These are the activations of a small network on made-up records, seen along a few directions, one row for each record.
After each row come some of the record's fields: S, D, H, V, B.
A field that a record lacks is written absent.
Other fields move the rows too, some of them a lot.
In the rows, 128 means zero.
[205 120 105 119 108 165 103 154 165 116  88 104]  <S:s3 D:d3 H:h2 V:v2 B:absent>
[ 90 152 150 115 148  97 106 142 109 138 122 157]  <S:s2 D:d1 H:h2 V:v2 B:absent>
[135 101  73 142  86 156 187 127 163 108 141  91]  <S:s3 D:d3 H:h1 V:v2 B:absent>
[108 121  90 144 103 162 176 114 159 117 153 107]  <S:s3 D:d2 H:h1 V:v2 B:absent>
[215 117 116  96  95 159 131 124 159 128  92  83]  <S:s2 D:d3 H:h2 V:v2 B:absent>
[131 118 120 131 125 130 119 140 134 117 124 125]  <S:s3 D:d3 H:h1 V:v3 B:absent>
[129 141 169 132 139 114  87 136 108 131 140 153]  <S:s2 D:d1 H:h1 V:v1 B:b1>
[133 120 125 134 123 124 116 138 130 120 112 115]  <S:s3 D:d1 H:h2 V:v2 B:absent>
[187 114 110 104 108 174 157 138 155 140 112  91]  <S:s4 D:d3 H:h2 V:v2 B:b2>
[ 63 136  81 130 131 125 198 102 129 121 162 136]  <S:s2 D:d5 H:h1 V:v2 B:absent>
[130 115 112 139 112 145 150 119 139 104 126 104]  <S:s3 D:d2 H:h2 V:v2 B:absent>
[ 47 150 110 159 146  83 160 114  90 129 187 149]  <S:s2 D:d5 H:h1 V:v2 B:b1>
[125 129 110 141 116 144 136 118 141 120 125 109]  <S:s3 D:d2 H:h2 V:v2 B:absent>
[131 121 158 104 134 105 105 128 118 134 124 134]  <S:s2 D:d1 H:h1 V:v3 B:absent>
[121 118 108 143 111 146 150 116 139 109 124 110]  <S:s3 D:d2 H:h2 V:v2 B:absent>
[ 99 138 110 152 140 102 131 122 117 134 144 149]  <S:s2 D:d5 H:h1 V:v2 B:b1>
[186 120 117 118 101 161 134 125 139 142 108  81]  <S:s4 D:d3 H:h2 V:v2 B:b1>
[173 124 143 146 117 117 106 141 127 131  91 132]  <S:s2 D:d3 H:h1 V:v2 B:b1>
[130 106 164 126 136 118 103 131 109 146 107 135]  <S:s4 D:d1 H:h1 V:v1 B:b1>
[ 90 153 122 155 156 107 133 112 115 139 156 166]  <S:s2 D:d5 H:h1 V:v2 B:b1>
[112 128 120 112 124 128 169 123 141 122 140 116]  <S:s2 D:d4 H:h2 V:v2 B:absent>
[109 143 123 148 140 113 142 117 123 127 149 129]  <S:s2 D:d5 H:h1 V:v2 B:b1>
[131 136 183 133 144 111  76 132  96 129 126 161]  <S:s2 D:d1 H:h1 V:v1 B:b1>
[106 123  96 142 112 152 166 117 151 120 152 109]  <S:s3 D:d2 H:h1 V:v2 B:absent>
[138 125 102 118  97 141 161 124 152 140 126 107]  <S:s2 D:d3 H:h1 V:v2 B:absent>
[120 117 124 133 122 151 148 116 145 112 138 113]  <S:s3 D:d2 H:h2 V:v3 B:absent>
[151 116  83 137  88 170 165 129 175 127 139  88]  <S:s3 D:d3 H:h1 V:v2 B:absent>
[ 87 135 180 113 142  94  98 138  99 136 120 165]  <S:s2 D:d1 H:h2 V:v1 B:absent>
[109 130 165 111 127 109 110 123 118 148 133 139]  <S:s2 D:d1 H:h1 V:v1 B:absent>
[ 76 125  97 140 133 125 168 125 138 112 177 123]  <S:s3 D:d4 H:h1 V:v2 B:absent>
[170 120 193 115 153 113  48 143 105 157  77 149]  <S:s4 D:d1 H:h1 V:v1 B:b1>
[167 112  96 134  88 167 150 134 167 120 115  88]  <S:s3 D:d3 H:h2 V:v2 B:absent>
[190 126 208 108 150 135  48 146 117 152  72 142]  <S:s4 D:d1 H:h2 V:v1 B:b1>
[ 73 152 149 139 163 102 131 119  96 119 183 161]  <S:s2 D:d5 H:h1 V:v3 B:b1>
[125 140 150 142 157 108 111 140 114 120 121 171]  <S:s2 D:d5 H:h1 V:v2 B:b1>
[109 137 181 109 134 100  99 135 110 143 122 141]  <S:s2 D:d1 H:h2 V:v1 B:absent>
[144 131  93 117 107 143 148 124 153 142 119 118]  <S:s2 D:d3 H:h1 V:v2 B:absent>
[173 108 100 107 113 167 151 144 146 138 104 114]  <S:s4 D:d3 H:h1 V:v2 B:b2>
[ 85 147 130 123 127 125 154 119 128 131 137 137]  <S:s2 D:d2 H:h2 V:v2 B:absent>
[156 129 132 100 127 124 125 117 129 127 117 110]  <S:s2 D:d4 H:h2 V:v2 B:absent>
[ 67 125 165 131 192  81 110 126  83 136 129 175]  <S:s4 D:d4 H:h1 V:v3 B:b1>
[ 57 139  70 151 135 122 185 122 134 110 174 126]  <S:s3 D:d5 H:h1 V:v2 B:absent>
[159 113 106 127 118 162 158 136 152 138 105 121]  <S:s4 D:d3 H:h1 V:v2 B:b1>
[ 75 132 121 132 137 134 164 124 113 141 141 141]  <S:s4 D:d2 H:h1 V:v2 B:b2>
[122 129 137 113 122 124 135 127 129 129 119 127]  <S:s2 D:d1 H:h2 V:v2 B:absent>
[ 49 135  73 155 129 121 198 112 133 114 187 115]  <S:s3 D:d5 H:h1 V:v2 B:absent>
[ 93 155 150 140 148 110 114 135 105 140 134 158]  <S:s2 D:d2 H:h2 V:v2 B:b2>
[131 122 134 122 150 130 117 128 127 103 133 127]  <S:s3 D:d4 H:h2 V:v3 B:absent>
[154 103 139 130 114 139 101 126 134 121 107 115]  <S:s3 D:d1 H:h1 V:v1 B:absent>
[129 131  99 132 120 152 137 127 127 146 120 126]  <S:s4 D:d3 H:h1 V:v2 B:b1>
[111 123  94 120 107 138 166 128 147 136 140 129]  <S:s2 D:d3 H:h1 V:v2 B:absent>
[142 129 116 136 119 150 127 125 143 119 113 106]  <S:s3 D:d2 H:h2 V:v2 B:absent>
[168 110  97 130  98 154 138 124 159 120 121  89]  <S:s3 D:d3 H:h1 V:v2 B:absent>
[159 122 115 137 106 152 121 134 149 123  92 101]  <S:s3 D:d2 H:h2 V:v2 B:absent>
[185 122 110 100  97 161 153 132 167 129 114  96]  <S:s2 D:d3 H:h2 V:v2 B:absent>
[ 78 138 105 119 137 120 162 128 126 124 145 147]  <S:s2 D:d5 H:h1 V:v2 B:absent>
[126 130 188 121 158 116  71 145 110 163 103 164]  <S:s4 D:d1 H:h1 V:v1 B:b1>

Which values does each new row have?
[ 75 127  79 147 130 119 175 113 129 115 168 115]  <S:s3 D:d5 H:h1 V:v2 B:absent>
[144 140 125 139 119 126 123 134 125 131 132 125]  <S:s2 D:d3 H:h1 V:v2 B:b1>
[169 105  92 133  90 165 166 130 163 102 114  81]  <S:s3 D:d3 H:h2 V:v2 B:absent>
[121 141 141 142 125 133 102 105 120 128 129 111]  <S:s3 D:d2 H:h2 V:v1 B:absent>
[157  94 134 121 115 131 120 134 143 115 129 108]  <S:s3 D:d1 H:h1 V:v3 B:absent>
[ 51 125  86 142 138 112 191 109 104 131 184 131]  <S:s4 D:d5 H:h1 V:v2 B:b1>
[168 113 184 120 144 127  75 124 111 147  85 133]  <S:s4 D:d1 H:h1 V:v1 B:b1>
[177 114 106 110  96 157 156 127 150 115  89 102]  <S:s2 D:d3 H:h2 V:v2 B:absent>
[199 108 101 123  95 159 133 138 164 112 104  80]  <S:s3 D:d3 H:h2 V:v2 B:absent>
[148 127 108 116 108 129 127 135 139 145  96 124]  <S:s2 D:d3 H:h1 V:v2 B:absent>
[112 149 156 143 163 101 104 140 109 123 133 176]  <S:s2 D:d5 H:h1 V:v2 B:b1>
[ 93 135 113 153 136 111 173 110 117 111 166 126]  <S:s2 D:d5 H:h1 V:v2 B:b1>
[141 133 150 149 129 129 122 117 124 129 120 144]  <S:s2 D:d2 H:h1 V:v2 B:b1>
[115 121 111 140 114 145 158 122 142 107 140 108]  <S:s3 D:d2 H:h2 V:v2 B:absent>
[205 112  99 118  95 177 133 143 176 111 106  86]  <S:s3 D:d3 H:h2 V:v2 B:absent>
[ 99 136 117 143 130 126 131 134 127 119 129 127]  <S:s3 D:d2 H:h2 V:v2 B:absent>
[170 118 126 107 101 145 143 124 146 122 106 102]  <S:s2 D:d3 H:h2 V:v2 B:absent>
[152 125 130 128 119 147 152 145 148 147 111 108]  <S:s4 D:d3 H:h2 V:v2 B:b1>
[165 115  88 131  90 178 169 128 177 112 131  81]  <S:s3 D:d3 H:h2 V:v2 B:absent>
[ 99 139 138 113 139  97 109 137 111 140 126 154]  <S:s2 D:d1 H:h1 V:v2 B:absent>
[154 108  80 131  97 154 153 147 166 113 134 106]  <S:s3 D:d3 H:h1 V:v2 B:absent>
[139 114 135 111 113 132 125 111 130 134 120 123]  <S:s2 D:d1 H:h1 V:v1 B:absent>
[136 119 116 116 103 132 160 128 140 126 121 106]  <S:s2 D:d3 H:h2 V:v2 B:absent>
[181 116 100 123 107 179 120 137 167 115 103 113]  <S:s3 D:d3 H:h1 V:v2 B:absent>
[156 112 102 125 100 163 157 130 142 137 120 102]  <S:s4 D:d3 H:h1 V:v2 B:b1>
[187 114 113 104 101 143 136 134 148 124  91 102]  <S:s2 D:d3 H:h2 V:v2 B:absent>
[163 121  92 133  97 170 139 140 170 127 114 102]  <S:s3 D:d3 H:h1 V:v2 B:absent>
[108 137 133 149 152 111 129 108 114 127 150 165]  <S:s2 D:d5 H:h1 V:v2 B:b1>
